Each row has a name. After each piece below comes the name of the row it's from, unless a question asks for something else. Each question is about the rows just above it.

[183 170 179 176 156 167 178  89 177  95 140  94  93 184 132 173 117 139
 178 183 122 178 182 183 118 121 180 144 169 124  91 125 122 105 182] = kugov
[ 95 108 115  99 143  99 105 118 109 119 153 120 121 108 138 100 120 141
 129 144  82 128 125 126  80  85 121 122 145  82 129  78  79 132 125] = Fem
[144 145 109 120  85 132  79 108 100 115 125 141 128 129 122 120 119 118
  78 106 120 108  95 129 121  80  82 126  82  99 133 153 138  99 125] = Gam
Which row holds these entries in another order? [132  82 119 129 153 143  78 118 125 144 125 100 141  85 122 120 115 129
 109 120 121 145 108  99 121  99  95  79 126 138  82 105  80 108 128]
Fem
which: [144 145 109 120  85 132  79 108 100 115 125 141 128 129 122 120 119 118
  78 106 120 108  95 129 121  80  82 126  82  99 133 153 138  99 125]
Gam

[135 124 128 147 147 164 136  85  97 116] -> bir
[124 113 147 128 143 166 115 188 150 122] -> zatak
[133 118 133 123 131 118 107 140 147 133] -> tak
[132  70 120 148 106 141 145 140 110 135] -> biso
[122  94 139 114 102 171 146 122  90 140] -> Dafil
[128 164 116 124 147 147 136  85  97 135] is which row reordered?
bir
Which value is in both Dafil and biso?
[140]
Put [116  97  85 136 164 147 147 128 124 135] back in order: which row is it?
bir
The one value in bir and tak:
[147]
The one value in tak and Dafil:
[140]
[143 115 150 122 166 124 147 128 188 113] is which row reordered?
zatak

[128 126 122 141 137 131 127 131 121 139 130 140 125 130]  Dafil
[131 139 130 125 141 122 128 141 130 121 137 126 131 127]  kugov
[101 180 137 111 152  90  83 155 136  93 136  88 131  93]  pamop
Put [ 83  88  90  93  93 101 111 131 136 136 137 152 155 180] back in order: which row is it?
pamop
Put [127 131 139 130 125 141 122 128 141 130 121 137 126 131] back in order: which row is it?
kugov
Put [121 122 125 126 127 128 130 130 131 131 137 139 140 141] back in order: which row is it?
Dafil
which: [131 139 130 125 141 122 128 141 130 121 137 126 131 127]
kugov
which: [128 126 122 141 137 131 127 131 121 139 130 140 125 130]
Dafil
Put [125 141 131 137 141 126 139 121 130 130 127 131 122 128] back in order: which row is it?
kugov
Put [ 93 131  88 136  93 136 155  83  90 152 111 137 180 101] back in order: which row is it?
pamop

[ 68 135 101  87 112 151]  rad
[ 87 151  67 135 112 101]  zatak
[165  93 190 117 141 104]  Poki
[ 83 165 148 129 130 141]  Dafil
[165  93 190 117 141 158]  pamop
[112 123 113 129 130 141]  bir
[ 88 157  68 138 112 103]  tak
[112 135 100  68 151  87]  Gam
Which row holds these entries in another order? [101 112 135  67 151  87]
zatak
Which value is in both bir and Gam?
[112]
[158 141 117 190  93 165] is which row reordered?
pamop
Which row holds these entries in another order? [135  87 112 151  68 101]
rad
Which value is in both tak and bir?
[112]

[101 159 128 133] = rad
[129 147 137 169] = biso
[185 187 159 187] = bir
[132 142 129 128] = Fem
[148 146 128 151] = zatak
[129 141 132 128] = gadif
[128 132 159 101] = Gam
[187 152 137 148] = kugov
Shared by kugov and zatak:
[148]
Which value is in both rad and bir?
[159]
[128 129 132 142] is which row reordered?
Fem
Put [159 101 133 128] back in order: which row is it?
rad
Which value is in both bir and kugov?
[187]

[132 110 133 137 136] -> Fem
[120 120  96 137 116] -> rad
[137  97 116 116 131] -> tak
[120 146 131  95 165] -> bir
Put [131 116 116  97 137] back in order: which row is it?
tak
Which value is in both Fem and rad?
[137]
Shared by bir and rad:
[120]
[ 96 116 120 120 137] is which row reordered?
rad
Which value is in both Fem and tak?
[137]
Which value is in both bir and tak?
[131]
Which value is in both tak and Fem?
[137]

[132 128 127 134 138]  biso
[129 125 130 125 130]  pamop
[136 132 132 132 137]  gadif
[134 133 128 132 138]  zatak
[131  76 106  89 155]  bir
[129 131 136 133 129]  Poki
[133  78 108  91 156]  Gam
[127 135 131 138 126]  Dafil
[132 120 128 121 132]  rad
[134  76 107  91 159]  tak
The one value in bir and Dafil:
[131]
Which value is in both gadif and Poki?
[136]
[138 132 128 133 134] is which row reordered?
zatak
Which value is in both Gam and zatak?
[133]
Put [129 129 131 133 136] back in order: which row is it?
Poki

[138 145 110 109 130 129 120 139 140 137]  tak
[145 130 140 139 120 137 129 136 129 109]  Poki
[ 83 128  97 139 185 137 138 141 108 161]  Dafil
Put [109 120 129 129 130 136 137 139 140 145] back in order: which row is it?
Poki
which: [138 145 110 109 130 129 120 139 140 137]
tak
Which row holds these entries in another order? [109 145 130 140 139 120 137 129 136 129]
Poki
which: [ 83 128  97 139 185 137 138 141 108 161]
Dafil

